1,3,4,2,8,6,8 --> 4

5817,2873,4810,7523,4148
5522,3941,4103,7120,7057
5679,6509,5082,5643,8997
--> 5643

398,631,348,947,-513,170,236 --> 348

883,588,953,805,189,701,870 --> 805

7734,1659,8095,5310,1830 --> 5310

83,96,135,137,138,136,140
234,201,29,36,24,20,15
9,41,194,188,198,202,206
--> 136

25,35,2,-17,-33 --> 2
---
[-0.20 -0.16  0.13  0.16  0.13  0.12  0.14] ans = -0.20, 0.14

[[ 178.380  -59.370 -108.868    8.317]
 [ 201.226  -42.773 -106.878  -25.883]] ans = 178.380, -25.883

[[-0.15 -0.48 -0.65 -0.47]
 [-1.17  1.19 -0.21 -1.75]] ans = -0.15, -1.75

[-121.2   14.7  131.9  110.3] ans = -121.2, 110.3

[[ 0.021 -0.042 -0.027 -0.150  0.046 -0.049 -0.071]
 [-0.067 -0.067  0.237 -0.085 -0.016  0.143  0.017]
 [-0.064 -0.078  0.194  0.064 -0.063 -0.172 -0.104]] ans = 0.021, -0.104

[[-1.4  1.6  0.9 -0.5  0.4  0.0 -1.4]
 [-1.3  1.7  0.8 -0.5  0.7  0.1 -1.6]
 [-0.8  1.2  0.3 -0.9  0.9  0.2 -2.0]] ans = -1.4, -2.0

[-1.19 -0.18 -1.36  1.81 -0.40] ans = -1.19, -0.40

[ 0.081 -0.053  0.158  0.079  0.045 -0.143  0.146] ans = 0.081, 0.146

[-0.02 -0.01 -0.03 -0.16  0.16 -0.04] ans = -0.02, -0.04

[[ 0.4 -0.1  1.1  0.3  0.6]
 [ 0.3  1.0 -1.5  0.3  0.3]
 [ 0.5  0.2  1.5  0.3  0.4]] ans = 0.4, 0.4
---
array([[45, 78, 79, 79],
       [80, 29, 20, 24],
       [81, 24, 19, 23]]) Out: 80

array([[ 77, 195, 123,  83, 123,  99, 153],
       [ 46, 178, 110,  75, 108, 137,  81],
       [ 56, 183, 159, 122,  92, 138, 106]]) Out: 46

array([[  64,  103,  206,  213],
       [ 668,  761,  893,  876],
       [-762, -874, -890, -802]]) Out: 668

array([[74, 20, 66, 24, 78,  3, 66],
       [68, 19, 71, 12, 78,  0, 65],
       [74, 13, 66, 38, 53, 38, 75]]) Out: 68

array([[7877, 2806, 7994, 8049],
       [3109, 7708, 3605, 3186],
       [3270, 7591, 4206, 4192]]) Out: 3109

array([[-23, -26, -15, -13, -28,  11, -27],
       [-34, -42, -24,  16, -50,  32, -36],
       [-27, -28, -18,  -7, -47,  -7, -23]]) Out: -34

array([[ 26, -23,  -2, -18,   0, -17, -24],
       [ 13,  -3,  22, -50,  -4, -10,  -9],
       [ -3,  -1,  25, -31,  15,  -8,   5]]) Out: 13

array([[128, 145,  50,  90,  21, 147,  65],
       [ 10, 140,  86, 156,  49, 196, 132],
       [ 68, 142, 106,  83,  88, 218, 171]]) Out: 10
---
[-0.10, 0.00, 0.13, -0.10, 0.12] | 0.00

[[0.19, 0.05, 0.18, -0.13],
 [0.12, 0.12, 0.11, -0.09],
 [-0.15, 0.18, -0.14, 0.01]] | 0.18

[5.6, 1.2, -11.1, -9.8, 14.7] | 1.2

[[0.14, 0.10, -0.06, 0.19, 0.13, 0.05],
 [0.20, 0.14, -0.13, 0.19, 0.18, 0.08],
 [0.15, -0.03, 0.10, -0.14, 0.04, 0.04]] | -0.03

[-0.2, 1.2, 0.2, 1.0, -1.3] | 1.2

[-0.04, 0.15, -0.11, -0.13, -0.10, 0.07] | 0.15
---
[60 78 44 79] --> 60
[-53 -49   0 -89 -67  43] --> -53
[-53 -76 -89 -25 -65 -39  23] --> -53
[-61  51  39 -80] --> -61
[ -87 -100  -61  -12   -8   67   39] --> -87
[ 82 -30  41  21 -33   4] --> 82
[ -57  -35 -106   24  -54  -98  -62] --> -57
[ -3   2 -90 -45  40  97   6] --> -3
[ 79 -17 -87  -1  61] --> 79
[ 77 -19 111 -93  64 -85  40] --> 77
---
-0.13,0.10,0.12,0.09
0.10,0.05,-0.04,0.08
→ 0.12

-12.31,1.77,-1.21,10.84 → -1.21

-1.58,-1.66,1.17,-0.07 → 1.17

160.5,-176.6,-132.2,18.9 → -132.2

-1.17,-0.10,1.51,1.60 → 1.51

16.6,-17.3,9.9,-5.6 → 9.9

123.0,77.3,-153.7,-91.1 → -153.7

-68.1,-95.6,-27.4,111.2 → -27.4
